Each row below holds a small network's activations on one record, seen along a few directions.
Each row is followed by the record's values for the fields Dorim, Kolaz, Folef, Viso, Lav, Med, Tid.
Not every record has every field; a missing one is written none.
Other fields move the rows too, some of them a lot.
(in the rows, 500 means zero)
Random noise pushes rows far along 3 fixed directions. That doesn't count. These rows show it; they differ only by the noise:
[556 472 466 407 485 532 545 438 452 472 499 498 552 486 489 508 439 517
 618]
[415 615 418 840 529 588 386 323 402 674 462 335 669 375 350 560 631 527
 234]
[494 512 521 667 571 607 477 501 444 517 489 493 525 342 545 572 499 488
 492]
[564 527 462 389 454 516 668 356 417 457 514 422 595 621 387 466 469 562
 544]
[497 509 511 648 562 599 474 491 445 520 488 491 531 352 536 567 496 490
 498]

[491 564 435 567 496 498 594 544 466 442 535 428 383 506 444 556 549 477
 538] -> (Dorim g3; Kolaz n1; Folef c1; Viso b3; Lav s1; Med j1; Tid t1)
[397 571 307 705 439 513 441 441 399 595 553 338 554 419 338 648 612 489
 421] -> (Dorim g3; Kolaz n1; Folef c1; Viso b3; Lav s1; Med j1; Tid t1)
[480 526 466 576 530 569 502 422 434 450 459 476 559 368 507 586 496 482
 497] -> (Dorim g3; Kolaz n2; Folef c1; Viso b5; Lav s1; Med j2; Tid t3)
[505 450 604 419 538 494 419 616 551 590 535 558 491 549 592 387 420 559
 511] -> (Dorim g5; Kolaz n1; Folef c2; Viso none; Lav s2; Med j1; Tid none)
[490 601 489 633 557 587 515 300 317 679 532 338 734 495 368 495 535 562
 339] -> (Dorim g5; Kolaz n2; Folef c1; Viso b5; Lav s2; Med j1; Tid t1)
[484 426 457 472 423 416 298 593 644 514 441 618 339 419 547 461 564 458
 525] -> (Dorim g2; Kolaz n3; Folef c1; Viso none; Lav s1; Med j1; Tid none)
[589 448 347 246 438 479 478 386 490 398 454 544 526 444 503 566 430 436
 765] -> (Dorim g3; Kolaz n2; Folef c1; Viso b5; Lav s1; Med j2; Tid t3)
[421 488 441 774 548 492 272 686 592 469 467 545 306 234 605 667 592 367
 508] -> (Dorim g3; Kolaz n1; Folef c1; Viso b3; Lav s1; Med j2; Tid t1)
[519 536 571 526 522 477 573 355 536 506 456 423 562 643 413 426 548 534
 325] -> (Dorim g5; Kolaz n1; Folef c2; Viso none; Lav s2; Med j1; Tid none)
[528 530 431 519 433 417 503 585 522 410 552 465 396 525 467 576 572 451
 586] -> (Dorim g2; Kolaz n1; Folef c1; Viso b1; Lav s2; Med j2; Tid t3)
[572 509 515 427 502 521 621 460 397 503 557 442 576 615 456 470 431 582
 571] -> (Dorim g4; Kolaz n1; Folef c2; Viso b2; Lav s2; Med j2; Tid t1)
[448 428 388 514 457 480 169 516 541 619 427 584 506 311 539 535 485 468
 549] -> (Dorim g2; Kolaz n3; Folef c1; Viso b4; Lav s1; Med j2; Tid t1)
[526 492 496 517 568 579 611 457 455 381 490 541 507 382 541 612 468 459
 573] -> (Dorim g1; Kolaz n2; Folef c1; Viso b2; Lav s2; Med j1; Tid t3)
[451 451 426 572 479 506 313 558 476 597 522 520 477 321 540 559 492 460
 582] -> (Dorim g3; Kolaz n1; Folef c1; Viso b3; Lav s2; Med j1; Tid t1)
[461 581 539 612 488 543 625 594 466 480 605 438 461 543 479 516 514 518
 449] -> (Dorim g4; Kolaz n3; Folef c1; Viso b3; Lav s2; Med j2; Tid t3)
[420 497 437 487 410 337 342 671 635 530 524 523 354 591 472 467 585 508
 457] -> (Dorim g2; Kolaz n3; Folef c1; Viso none; Lav s1; Med j2; Tid none)
[480 519 461 497 439 417 459 413 570 521 489 477 546 626 410 434 600 519
 370] -> (Dorim g1; Kolaz n1; Folef c1; Viso none; Lav s2; Med j2; Tid none)
[507 548 537 561 538 579 611 504 351 502 574 474 560 465 513 521 499 515
 538] -> (Dorim g3; Kolaz n2; Folef c1; Viso b5; Lav s2; Med j1; Tid t3)
[416 532 665 645 560 571 467 677 446 625 559 476 515 472 585 511 450 526
 405] -> (Dorim g4; Kolaz n3; Folef c1; Viso b3; Lav s2; Med j1; Tid t3)
[519 538 335 471 487 475 502 302 539 477 432 441 530 540 355 508 505 481
 476] -> (Dorim g5; Kolaz n1; Folef c2; Viso b4; Lav s1; Med j2; Tid t3)
[450 606 465 690 539 593 582 398 414 479 512 442 576 398 439 569 555 493
 385] -> (Dorim g3; Kolaz n2; Folef c1; Viso b5; Lav s1; Med j2; Tid t3)
[590 353 321 165 381 349 332 297 680 499 349 598 471 543 447 388 516 443
 571] -> (Dorim none; Kolaz n3; Folef c2; Viso none; Lav s2; Med j1; Tid none)
[470 597 558 520 490 492 520 396 375 681 519 375 717 687 374 405 493 632
 313] -> (Dorim g4; Kolaz n1; Folef c2; Viso b2; Lav s2; Med j2; Tid t1)
[467 358 444 458 477 411 158 556 689 606 417 673 463 368 624 465 522 429
 510] -> (Dorim none; Kolaz n3; Folef c2; Viso none; Lav s2; Med j2; Tid none)
[514 548 428 476 390 376 543 399 602 436 459 506 376 636 381 400 651 526
 358] -> (Dorim g2; Kolaz n3; Folef c1; Viso none; Lav s2; Med j2; Tid none)
[565 387 509 245 477 466 453 610 505 480 498 583 474 524 595 516 354 489
 738] -> (Dorim g4; Kolaz n1; Folef c2; Viso b2; Lav s1; Med j1; Tid t1)
[453 575 550 570 502 553 603 509 400 505 524 446 512 559 475 481 507 549
 447] -> (Dorim g2; Kolaz n3; Folef c1; Viso b4; Lav s1; Med j1; Tid t1)
[509 441 371 290 401 431 333 328 605 579 415 523 609 532 437 409 465 510
 510] -> (Dorim g5; Kolaz n1; Folef c2; Viso none; Lav s1; Med j2; Tid none)
[513 570 568 560 505 498 784 629 479 305 575 439 324 641 480 546 543 481
 534] -> (Dorim g3; Kolaz n1; Folef c1; Viso b3; Lav s1; Med j1; Tid t1)
[508 545 706 742 634 633 685 638 512 377 542 595 381 441 652 479 545 517
 410] -> (Dorim g1; Kolaz n1; Folef c1; Viso none; Lav s2; Med j2; Tid none)
[438 548 494 715 526 518 454 511 540 515 463 447 477 457 458 560 628 470
 316] -> (Dorim g1; Kolaz n1; Folef c1; Viso none; Lav s1; Med j1; Tid none)
[471 563 450 672 496 528 483 551 447 522 560 449 486 393 484 569 555 495
 485] -> (Dorim g2; Kolaz n1; Folef c1; Viso b1; Lav s2; Med j2; Tid t3)
[468 438 572 534 539 492 338 680 475 577 514 581 451 398 644 512 445 480
 578] -> (Dorim g2; Kolaz n3; Folef c1; Viso b4; Lav s2; Med j1; Tid t1)
[532 511 619 677 647 621 493 492 454 496 411 553 460 335 603 543 504 460
 432] -> (Dorim g4; Kolaz n1; Folef c2; Viso b2; Lav s2; Med j1; Tid t1)
[521 526 509 278 390 395 669 451 520 509 541 434 517 855 345 300 482 630
 448] -> (Dorim g4; Kolaz n3; Folef c2; Viso none; Lav s1; Med j1; Tid none)
[450 646 477 693 532 598 656 326 410 465 452 367 599 511 375 550 608 518
 300] -> (Dorim g1; Kolaz n2; Folef c1; Viso b2; Lav s1; Med j1; Tid t3)

Here are new rows. What are their fields?
[606 419 329 231 416 413 462 395 629 378 434 580 442 522 478 479 523 453
 678] -> (Dorim g1; Kolaz n1; Folef c1; Viso none; Lav s2; Med j2; Tid none)
[475 539 453 535 450 410 528 571 522 425 553 447 392 570 443 526 567 468
 525] -> (Dorim g3; Kolaz n1; Folef c1; Viso b3; Lav s2; Med j2; Tid t1)
[400 502 415 622 424 422 229 587 576 630 512 529 449 385 516 485 597 499
 413] -> (Dorim g2; Kolaz n3; Folef c1; Viso none; Lav s2; Med j2; Tid none)
[632 407 679 272 575 579 689 684 399 397 581 627 427 514 717 480 284 517
 820] -> (Dorim g4; Kolaz n1; Folef c2; Viso b2; Lav s2; Med j1; Tid t1)
[583 388 487 364 517 446 465 449 689 381 379 655 371 458 601 450 489 428
 555] -> (Dorim none; Kolaz n3; Folef c2; Viso none; Lav s2; Med j2; Tid none)
[546 516 673 492 556 537 723 478 513 458 531 517 487 693 496 354 481 587
 397] -> (Dorim g5; Kolaz n1; Folef c2; Viso none; Lav s2; Med j1; Tid none)
[417 521 703 671 554 498 497 758 549 541 527 553 367 509 614 449 530 548
 349] -> (Dorim g2; Kolaz n3; Folef c1; Viso none; Lav s1; Med j1; Tid none)
[460 431 406 596 474 449 263 437 678 577 402 557 479 413 493 470 632 445
 337] -> (Dorim none; Kolaz n3; Folef c2; Viso none; Lav s2; Med j2; Tid none)
[534 438 617 398 519 477 552 708 460 441 551 592 383 544 633 485 401 506
 671] -> (Dorim g2; Kolaz n3; Folef c1; Viso b4; Lav s2; Med j1; Tid t1)
[462 455 584 810 616 518 357 578 655 505 416 583 344 317 613 525 633 400
 322] -> (Dorim none; Kolaz n3; Folef c2; Viso none; Lav s2; Med j1; Tid none)
[478 479 450 510 529 555 394 606 439 516 538 520 501 336 582 602 446 465
 664] -> (Dorim g3; Kolaz n2; Folef c1; Viso b5; Lav s1; Med j1; Tid t3)
[492 447 479 546 504 422 258 447 629 607 431 541 507 467 494 445 570 443
 403] -> (Dorim g5; Kolaz n1; Folef c2; Viso none; Lav s2; Med j1; Tid none)
[491 367 551 353 483 481 272 731 568 557 525 629 458 388 699 521 326 471
 731] -> (Dorim g4; Kolaz n3; Folef c1; Viso b3; Lav s2; Med j2; Tid t3)
[496 489 413 482 454 410 365 376 594 561 419 464 535 557 383 467 578 468
 415] -> (Dorim g5; Kolaz n1; Folef c2; Viso none; Lav s1; Med j1; Tid none)
[488 545 439 439 429 507 668 507 419 450 579 442 482 602 415 502 496 530
 595] -> (Dorim g3; Kolaz n1; Folef c1; Viso b3; Lav s1; Med j1; Tid t1)
[583 404 757 260 529 499 739 699 545 351 562 642 357 678 685 356 336 562
 637] -> (Dorim g4; Kolaz n3; Folef c2; Viso none; Lav s2; Med j1; Tid none)
[473 569 594 474 479 468 621 631 406 531 604 437 517 706 482 441 473 607
 487] -> (Dorim g2; Kolaz n3; Folef c1; Viso b4; Lav s2; Med j2; Tid t1)
[475 484 579 550 527 538 461 598 459 535 518 557 455 461 568 489 484 505
 510] -> (Dorim g2; Kolaz n3; Folef c1; Viso b4; Lav s2; Med j1; Tid t1)
